A small network was trained on invented records. Each row is its activation on one of them, seen along a few directions.
Each row is followed by the record's values for the fields Vipog, Semab, Duri, Diz, Rilo, Loma, Nuri.
A field that a record lacks is left out.
Other fields move the rows too, some of them a lot.
In the rows, zero is written as 500.
Strong random noise was added to every row along 2 fixed directions; ignore it. To show where, here is one row again and again, with new noise each time:
[458 357 511 492 532 516 627 562 522 473 662 530 425 409 469 443]
[454 408 498 515 504 514 559 529 514 483 588 517 451 453 478 447]
[449 526 477 553 421 505 413 455 523 478 447 485 502 546 491 462]
[448 339 479 529 596 529 616 562 441 566 590 537 448 423 495 425]

[564 257 618 301 548 433 727 675 583 397 755 506 349 340 430 533]  Vipog=j1, Semab=h2, Duri=s1, Diz=g1, Rilo=m1, Loma=p2
[537 574 378 541 538 555 458 470 494 567 386 568 653 630 521 511]  Vipog=j2, Semab=h2, Duri=s1, Diz=g2, Rilo=m2, Loma=p2
[503 480 464 525 539 540 689 511 474 571 805 458 452 262 557 431]  Vipog=j2, Semab=h2, Duri=s3, Diz=g2, Rilo=m3, Loma=p1, Nuri=t1
[419 361 450 537 608 493 495 547 344 632 450 469 397 401 542 365]  Vipog=j1, Semab=h1, Duri=s1, Diz=g1, Rilo=m2, Loma=p3, Nuri=t3
[604 485 488 452 550 494 522 494 514 475 519 600 587 493 593 577]  Vipog=j2, Semab=h2, Duri=s1, Diz=g2, Rilo=m3, Loma=p1
[571 524 588 381 401 507 492 472 639 313 662 499 512 434 478 527]  Vipog=j2, Semab=h1, Duri=s3, Diz=g1, Rilo=m1, Loma=p1
[539 452 492 490 641 516 654 558 556 551 555 631 626 488 449 529]  Vipog=j2, Semab=h2, Duri=s1, Diz=g2, Rilo=m2, Loma=p1
[522 719 416 568 506 548 472 429 548 549 408 506 771 710 526 566]  Vipog=j2, Semab=h2, Duri=s3, Diz=g2, Rilo=m1, Loma=p2
[503 576 405 568 457 568 623 470 504 552 710 400 525 305 512 353]  Vipog=j2, Semab=h2, Duri=s1, Diz=g1, Rilo=m1, Loma=p1, Nuri=t1
[542 573 396 492 534 560 762 522 716 313 849 569 705 468 394 564]  Vipog=j2, Semab=h2, Duri=s1, Diz=g2, Rilo=m2, Loma=p3
[501 431 554 479 480 440 306 436 407 521 379 523 352 415 620 500]  Vipog=j1, Semab=h2, Duri=s1, Diz=g1, Rilo=m3, Loma=p3, Nuri=t2
[501 389 587 396 412 481 670 623 662 378 851 522 319 336 368 442]  Vipog=j2, Semab=h2, Duri=s1, Diz=g2, Rilo=m2, Loma=p1, Nuri=t1
[496 536 599 508 376 416 465 562 581 431 529 397 418 515 423 483]  Vipog=j1, Semab=h1, Duri=s1, Diz=g2, Rilo=m1, Loma=p2, Nuri=t2
[467 753 454 602 289 489 409 370 641 379 658 377 581 448 492 397]  Vipog=j1, Semab=h1, Duri=s1, Diz=g2, Rilo=m1, Loma=p3, Nuri=t1
[465 694 510 551 257 478 473 481 621 387 616 276 453 555 417 423]  Vipog=j1, Semab=h1, Duri=s1, Diz=g1, Rilo=m1, Loma=p2, Nuri=t1
[408 524 521 583 568 546 663 597 436 642 459 405 532 681 394 466]  Vipog=j1, Semab=h2, Duri=s1, Diz=g2, Rilo=m2, Loma=p2, Nuri=t2
[610 645 445 439 343 501 407 409 706 275 522 517 611 585 517 602]  Vipog=j1, Semab=h2, Duri=s1, Diz=g1, Rilo=m1, Loma=p2
[494 623 438 565 487 543 580 507 534 532 535 435 592 625 423 461]  Vipog=j1, Semab=h2, Duri=s1, Diz=g2, Rilo=m2, Loma=p2, Nuri=t2
[490 605 364 569 591 557 481 453 505 546 463 579 684 550 535 489]  Vipog=j2, Semab=h2, Duri=s3, Diz=g2, Rilo=m2, Loma=p3
[555 515 530 457 543 533 467 481 514 490 323 612 600 630 482 575]  Vipog=j2, Semab=h2, Duri=s1, Diz=g1, Rilo=m2, Loma=p1
[369 470 594 500 327 418 291 490 413 517 358 410 238 418 486 397]  Vipog=j1, Semab=h2, Duri=s1, Diz=g1, Rilo=m2, Loma=p3, Nuri=t1
[498 492 458 514 530 505 554 544 517 504 560 454 548 494 531 462]  Vipog=j1, Semab=h1, Duri=s3, Diz=g2, Rilo=m1, Loma=p2
[445 602 497 556 438 514 438 535 501 506 325 398 550 736 429 507]  Vipog=j1, Semab=h1, Duri=s3, Diz=g1, Rilo=m2, Loma=p2
[462 543 587 531 484 504 554 571 546 507 486 519 482 734 349 507]  Vipog=j1, Semab=h1, Duri=s1, Diz=g2, Rilo=m2, Loma=p2, Nuri=t2
[502 461 400 460 525 496 476 430 399 562 533 466 510 365 573 402]  Vipog=j1, Semab=h2, Duri=s1, Diz=g1, Rilo=m1, Loma=p3
[588 667 567 429 258 461 387 438 670 261 587 461 458 477 522 588]  Vipog=j2, Semab=h2, Duri=s3, Diz=g1, Rilo=m3, Loma=p2, Nuri=t2
[516 549 480 466 449 497 362 410 584 443 438 501 545 521 579 558]  Vipog=j1, Semab=h2, Duri=s3, Diz=g2, Rilo=m1, Loma=p1
[465 545 333 618 532 569 387 398 307 687 386 402 607 449 603 384]  Vipog=j1, Semab=h1, Duri=s3, Diz=g1, Rilo=m1, Loma=p1, Nuri=t3
[619 497 519 424 501 460 446 452 576 313 557 603 558 452 588 596]  Vipog=j1, Semab=h1, Duri=s1, Diz=g2, Rilo=m3, Loma=p3
[519 490 527 541 457 495 331 422 398 526 364 520 475 500 582 507]  Vipog=j1, Semab=h1, Duri=s1, Diz=g1, Rilo=m3, Loma=p1, Nuri=t2
[425 525 641 507 419 467 497 630 551 486 444 418 382 664 328 492]  Vipog=j1, Semab=h1, Duri=s3, Diz=g2, Rilo=m2, Loma=p2, Nuri=t2
[474 449 602 448 472 463 637 547 629 388 858 455 374 307 467 408]  Vipog=j1, Semab=h1, Duri=s1, Diz=g2, Rilo=m1, Loma=p3, Nuri=t2
[590 487 427 481 573 543 621 534 581 425 579 591 620 560 508 594]  Vipog=j1, Semab=h2, Duri=s1, Diz=g2, Rilo=m1, Loma=p2
[431 654 396 636 436 579 442 453 399 671 397 363 576 516 491 342]  Vipog=j2, Semab=h2, Duri=s3, Diz=g1, Rilo=m2, Loma=p1, Nuri=t1
[458 483 484 579 445 499 450 492 324 630 515 410 383 409 535 372]  Vipog=j1, Semab=h1, Duri=s1, Diz=g1, Rilo=m3, Loma=p2, Nuri=t1
[545 570 503 406 353 477 503 457 690 288 661 470 549 381 459 561]  Vipog=j2, Semab=h2, Duri=s3, Diz=g1, Rilo=m1, Loma=p1
[511 465 603 401 398 403 447 479 625 369 593 441 447 455 458 518]  Vipog=j1, Semab=h1, Duri=s1, Diz=g2, Rilo=m1, Loma=p1
[385 478 532 546 504 510 617 546 459 572 587 440 409 442 418 369]  Vipog=j1, Semab=h2, Duri=s1, Diz=g2, Rilo=m2, Loma=p3, Nuri=t1
[474 474 449 508 639 536 601 536 397 630 437 533 481 448 483 425]  Vipog=j2, Semab=h2, Duri=s1, Diz=g1, Rilo=m2, Loma=p3, Nuri=t2
[464 627 365 614 635 531 383 382 335 742 154 491 704 654 573 449]  Vipog=j1, Semab=h2, Duri=s1, Diz=g2, Rilo=m2, Loma=p3
[481 692 496 552 296 459 461 453 706 339 627 383 529 619 448 500]  Vipog=j1, Semab=h1, Duri=s1, Diz=g2, Rilo=m1, Loma=p2, Nuri=t3
[427 399 529 390 390 475 581 528 532 428 645 488 329 392 467 475]  Vipog=j1, Semab=h2, Duri=s1, Diz=g1, Rilo=m2, Loma=p1, Nuri=t3
[614 400 472 375 490 465 372 435 519 335 577 626 461 335 572 583]  Vipog=j2, Semab=h1, Duri=s1, Diz=g1, Rilo=m3, Loma=p3
[528 674 583 413 238 494 540 449 800 185 789 437 512 432 432 549]  Vipog=j2, Semab=h2, Duri=s3, Diz=g2, Rilo=m1, Loma=p1, Nuri=t2
[420 523 496 625 554 503 443 469 340 744 347 381 475 541 536 371]  Vipog=j1, Semab=h2, Duri=s1, Diz=g2, Rilo=m1, Loma=p1, Nuri=t2

Here are new rows. What are their fields?
[392 513 426 647 548 557 451 478 278 799 324 389 461 526 484 303]  Vipog=j1, Semab=h2, Duri=s1, Diz=g1, Rilo=m2, Loma=p1, Nuri=t1
[522 500 431 416 471 487 461 473 509 453 460 534 454 405 526 448]  Vipog=j2, Semab=h2, Duri=s1, Diz=g1, Rilo=m2, Loma=p3
[498 456 581 508 506 479 454 478 437 543 419 548 429 536 525 533]  Vipog=j1, Semab=h2, Duri=s1, Diz=g2, Rilo=m3, Loma=p1, Nuri=t2
[516 659 543 497 321 516 447 442 647 344 647 427 535 464 460 471]  Vipog=j2, Semab=h1, Duri=s3, Diz=g2, Rilo=m1, Loma=p1, Nuri=t2
[562 638 534 550 378 473 387 447 531 417 486 467 515 580 519 542]  Vipog=j1, Semab=h1, Duri=s1, Diz=g2, Rilo=m3, Loma=p2, Nuri=t2
[606 372 475 470 723 481 599 516 464 493 588 684 566 398 630 574]  Vipog=j1, Semab=h2, Duri=s1, Diz=g2, Rilo=m3, Loma=p3
[582 334 416 472 735 570 713 599 475 517 668 620 592 436 548 548]  Vipog=j1, Semab=h1, Duri=s3, Diz=g2, Rilo=m1, Loma=p2
[411 500 454 575 498 496 431 476 354 656 550 337 402 305 562 282]  Vipog=j1, Semab=h1, Duri=s3, Diz=g1, Rilo=m1, Loma=p3, Nuri=t1
[538 447 424 502 648 525 372 463 410 558 256 700 581 585 578 569]  Vipog=j2, Semab=h2, Duri=s1, Diz=g2, Rilo=m2, Loma=p3
[634 546 567 360 378 420 296 396 644 281 315 649 526 519 539 721]  Vipog=j2, Semab=h2, Duri=s1, Diz=g1, Rilo=m3, Loma=p1
[505 440 620 358 419 445 466 506 638 260 449 601 399 584 443 623]  Vipog=j1, Semab=h2, Duri=s1, Diz=g1, Rilo=m2, Loma=p3
[540 297 651 352 551 431 627 651 583 381 558 597 387 584 445 566]  Vipog=j1, Semab=h1, Duri=s1, Diz=g2, Rilo=m2, Loma=p2
[479 649 415 566 594 524 546 444 515 569 400 519 701 667 486 510]  Vipog=j1, Semab=h2, Duri=s1, Diz=g2, Rilo=m2, Loma=p3
[493 645 414 535 441 537 462 396 560 485 486 446 660 551 533 509]  Vipog=j1, Semab=h2, Duri=s3, Diz=g2, Rilo=m1, Loma=p1
[487 739 462 550 318 489 353 424 630 375 412 377 624 699 479 541]  Vipog=j1, Semab=h1, Duri=s3, Diz=g2, Rilo=m1, Loma=p2
[502 536 468 508 451 441 270 372 490 475 324 520 504 518 628 533]  Vipog=j1, Semab=h2, Duri=s1, Diz=g2, Rilo=m3, Loma=p3
[521 652 426 502 410 549 506 416 639 386 578 481 674 499 521 538]  Vipog=j2, Semab=h2, Duri=s3, Diz=g2, Rilo=m1, Loma=p1
[450 608 545 530 316 512 671 556 676 353 767 351 488 513 342 409]  Vipog=j1, Semab=h1, Duri=s1, Diz=g2, Rilo=m2, Loma=p2, Nuri=t1
[490 371 591 478 465 418 342 480 405 576 399 489 325 422 548 523]  Vipog=j1, Semab=h2, Duri=s1, Diz=g1, Rilo=m3, Loma=p1, Nuri=t2
[513 494 508 493 359 460 394 429 516 460 605 437 360 333 523 445]  Vipog=j1, Semab=h2, Duri=s1, Diz=g1, Rilo=m3, Loma=p1, Nuri=t1
[470 461 550 465 494 500 606 569 598 400 500 522 495 664 418 606]  Vipog=j1, Semab=h2, Duri=s1, Diz=g2, Rilo=m2, Loma=p2
[549 492 347 568 668 590 716 552 444 586 575 515 681 532 510 498]  Vipog=j1, Semab=h2, Duri=s1, Diz=g1, Rilo=m1, Loma=p2
